Each row below holds a small network's activations on one input, seen along a few directions.
In each table, some parts of the input vary, and every possible input appears once, in random order.
A made-up example of a description, with smaller parts first: values(2) and (point or ring(11) or (ring(5) and line(6))).
Shared parts are said once, and a part with two or three values counts as separate values.
In the rows, zero is written as 100.

Other details of the inputs shift rows strongly along two fixed directions, in all tables alike. That doesn't count.

A family of inputs:
R1: 125	101	132	103	108	81	71	76	64	130	125	68	99
R2: 77	49	120	69	96	121	75	111	145	76	71	143	102
R3: 119	171	62	146	105	76	156	136	73	82	128	50	124
R4: 75	142	40	94	87	114	158	114	138	83	78	135	69
R5: 81	31	140	70	102	111	52	102	137	87	67	142	103
R6: 119	170	63	148	107	67	152	136	72	83	122	56	121
R7: 128	88	157	102	109	82	45	69	46	136	122	63	103
R8: 111	89	135	124	108	80	78	91	44	116	112	73	122
R9: 131	79	148	108	110	93	48	61	52	140	126	58	117
R10: 119	172	71	149	109	61	148	138	63	83	109	64	118
R11: 115	165	68	129	103	83	142	107	62	112	130	42	101
R12: 78	141	33	92	86	128	168	109	146	81	94	128	80
R13: 121	92	133	122	112	70	64	108	62	105	105	70	124
R14: 85	135	55	82	87	120	155	107	144	84	105	127	73
R15: 120	89	133	118	115	74	73	104	68	105	113	64	131
R16: 85	58	104	66	92	136	80	74	138	106	90	134	89
R17: 86	24	129	67	99	117	50	100	144	89	84	134	106
R18: 79	45	124	59	93	126	55	82	125	110	81	124	77
R19: 113	79	132	122	110	76	77	87	51	120	118	72	124
R20: 123	77	142	108	111	83	45	66	50	140	118	54	112
R21: 112	157	71	146	104	77	158	116	55	98	130	60	123
R22: 85	144	45	89	88	113	164	113	146	83	98	135	69
R23: 117	149	95	140	112	62	125	128	62	90	105	66	122
R24: 125	103	138	109	107	76	65	77	55	131	114	73	98
R25: 81	24	127	72	92	127	61	84	122	96	78	144	92
R26: 125	87	133	120	115	74	68	104	64	107	116	60	131
R27: 82	40	121	59	95	121	56	78	130	114	88	121	80
R28: 84	70	112	62	91	116	80	85	136	103	82	145	69
R29: 76	139	35	89	86	127	165	111	146	82	94	123	78
R30: 114	188	54	140	102	85	159	109	60	104	114	65	99
R31: 118	176	70	148	108	71	152	139	64	80	114	59	121
R32: 77	40	108	77	91	119	81	92	131	90	71	155	85
R33: 79	147	40	95	87	125	163	111	137	81	83	139	75
R34: 80	61	104	69	92	123	76	81	132	106	72	144	78
R35: 121	86	140	118	115	82	71	102	67	106	119	56	137
R36: 74	25	132	73	94	113	61	88	122	99	73	151	95
R37: 80	51	112	75	94	113	72	112	145	78	70	145	94
R38: 92	47	126	62	95	121	59	71	132	114	92	135	83
R39: 121	82	147	109	110	87	43	69	42	138	112	56	110
R40: 127	104	136	114	109	76	65	75	50	133	113	71	102
R41: 123	177	82	131	103	77	139	103	57	110	125	63	95
R42: 88	62	109	62	91	131	81	77	141	105	96	135	83
R43: 129	84	152	110	110	89	43	65	44	139	114	65	111
R44: 76	61	107	63	91	128	74	86	132	103	79	131	76
R45: 78	57	102	62	92	125	78	84	139	106	85	129	78
R46: 76	126	57	95	92	114	152	141	146	56	78	137	96
R47: 117	172	70	148	113	66	158	136	72	84	119	58	124
R48: 76	59	106	64	91	121	74	87	134	105	73	137	72
R49: 85	26	132	65	100	116	53	100	141	88	81	135	108
R50: 86	135	54	85	87	121	155	106	143	85	104	127	75
R51: 79	120	48	94	90	119	154	138	156	58	93	127	100
R52: 121	76	143	103	109	90	47	69	51	139	125	45	113
R53: 74	52	117	71	97	123	81	113	150	74	70	146	100
R54: 122	93	139	122	114	68	65	107	56	106	103	68	127
R55: 122	88	136	118	114	81	72	102	65	106	119	55	137
R56: 79	138	37	93	88	120	161	108	144	84	89	133	77
R57: 125	60	146	121	111	79	53	75	42	127	120	64	123
R58: 75	122	33	100	84	126	177	122	145	66	95	137	87
R59: 82	142	35	95	88	120	166	109	144	84	90	136	77
R60: 119	181	63	142	104	75	150	105	57	110	110	71	98
R61: 122	94	135	122	112	78	64	107	58	105	111	61	128
R62: 77	131	41	94	91	119	169	142	158	54	90	131	100
R63: 121	189	61	143	103	73	156	108	60	108	114	71	95
R64: 75	61	105	63	91	120	76	90	135	104	75	135	70
R65: 125	102	138	109	107	87	64	74	53	130	117	69	104
R66: 124	89	131	119	113	83	72	104	66	105	122	54	135
R67: 78	48	115	71	93	123	70	111	146	76	74	141	98
R68: 84	142	40	93	88	119	164	108	145	84	92	137	75
Each input here is: line(4) and (values(2) or line(6) or line(9)).
- The inputs of R16 and R60 match in every part but the line(4) part. If R62 is changed in the same way as R16 into R60, which row does it become? => R54
- Change only the line(6) part in R53. List by row number the other rows that result. => R2, R31, R46, R61, R67
- Change only the values(2) part in R58. List by row number the other rows that result. => R21
- Change only the values(2) part in R32. List by row number the other rows that result. => R36

A family of inputs:
R69: 111	105	110	122	107	85	93	100	63	108	110	70	118
R70: 95	80	105	79	98	117	84	89	123	104	99	107	94
R71: 94	78	114	91	101	101	82	107	116	90	81	121	101
R72: 92	78	103	79	97	115	87	87	120	107	101	107	90
R73: 96	78	106	85	95	113	89	84	113	106	98	121	90
R74: 94	71	109	90	98	112	91	94	115	96	97	120	106
R75: 119	107	116	118	108	80	94	100	72	108	119	72	118
R76: 89	73	111	93	99	105	87	100	108	95	82	124	100
R77: 117	114	111	109	106	92	91	91	72	116	120	62	107
R78: 90	80	105	82	96	108	84	91	114	106	91	114	87
R79: 92	78	116	90	100	102	83	107	113	89	83	120	99
R80: 91	82	108	81	96	111	82	94	114	102	90	113	88
R81: 92	147	57	100	92	108	155	115	126	83	101	118	83
R82: 92	75	109	88	100	107	81	106	119	91	88	112	104
R83: 116	109	105	114	104	92	94	85	67	119	120	65	106
R84: 86	133	49	106	93	113	160	121	126	77	101	109	100
R85: 92	67	104	87	98	115	89	97	118	95	99	108	104
R86: 95	79	107	85	95	115	91	82	113	107	98	121	93
R87: 88	150	58	103	93	101	152	121	119	81	86	122	78
R88: 113	104	110	123	107	82	91	102	63	107	110	70	116
R89: 99	76	112	87	100	108	86	101	123	92	97	117	106
R90: 90	75	110	87	98	108	83	107	117	90	89	112	102
R91: 90	81	109	88	96	108	87	87	106	106	83	125	87
R92: 120	115	113	113	106	83	93	87	69	119	120	74	104
R93: 86	138	55	113	94	98	156	128	117	73	85	124	91
R94: 92	80	108	88	96	106	86	90	106	105	83	125	85
R95: 113	107	112	119	108	79	90	105	68	107	111	68	115
R96: 88	138	53	103	94	110	156	129	131	72	102	105	98
R97: 96	70	109	90	98	109	90	97	116	94	97	120	103
R98: 114	112	107	117	104	85	91	90	61	119	110	71	103
R99: 92	70	106	84	99	112	88	100	122	95	100	106	103
R100: 114	110	117	122	109	73	90	105	64	106	104	76	112
R101: 96	76	114	86	99	109	87	102	120	91	98	116	104
R102: 122	117	114	113	107	86	90	90	72	116	118	74	108
R103: 95	73	107	84	100	114	85	102	125	92	98	105	107
R104: 114	111	106	114	105	95	96	83	67	121	120	65	109
R105: 112	113	108	117	104	88	92	88	60	120	110	72	105
R106: 111	181	55	133	102	80	156	121	77	96	112	70	98
R107: 115	117	115	116	107	77	89	93	62	118	105	78	99
R108: 90	150	56	104	94	100	151	120	122	82	85	122	80
- The inputs of R92 and R73 match in every part but one. If R100 is changed in the same way as R92 into R73, which row does it become? => R93
- The inputs of R95 and R90 match in every part but one. If R78 is changed in the same way as R95 into R90, which row does it become? => R80
- What do these inputs look like to the network? => values(2) and line(4) and line(5)
- A walk changes only the line(4) part. It starts at R76 and steps to R69. List the rest of the walk in order. => R74, R84
- Change only the line(5) part in R85. List by row number the other rows that result. => R84, R96, R99, R103
- Change only the line(4) part in R87. List by row number the other rows that result. => R77, R80, R81
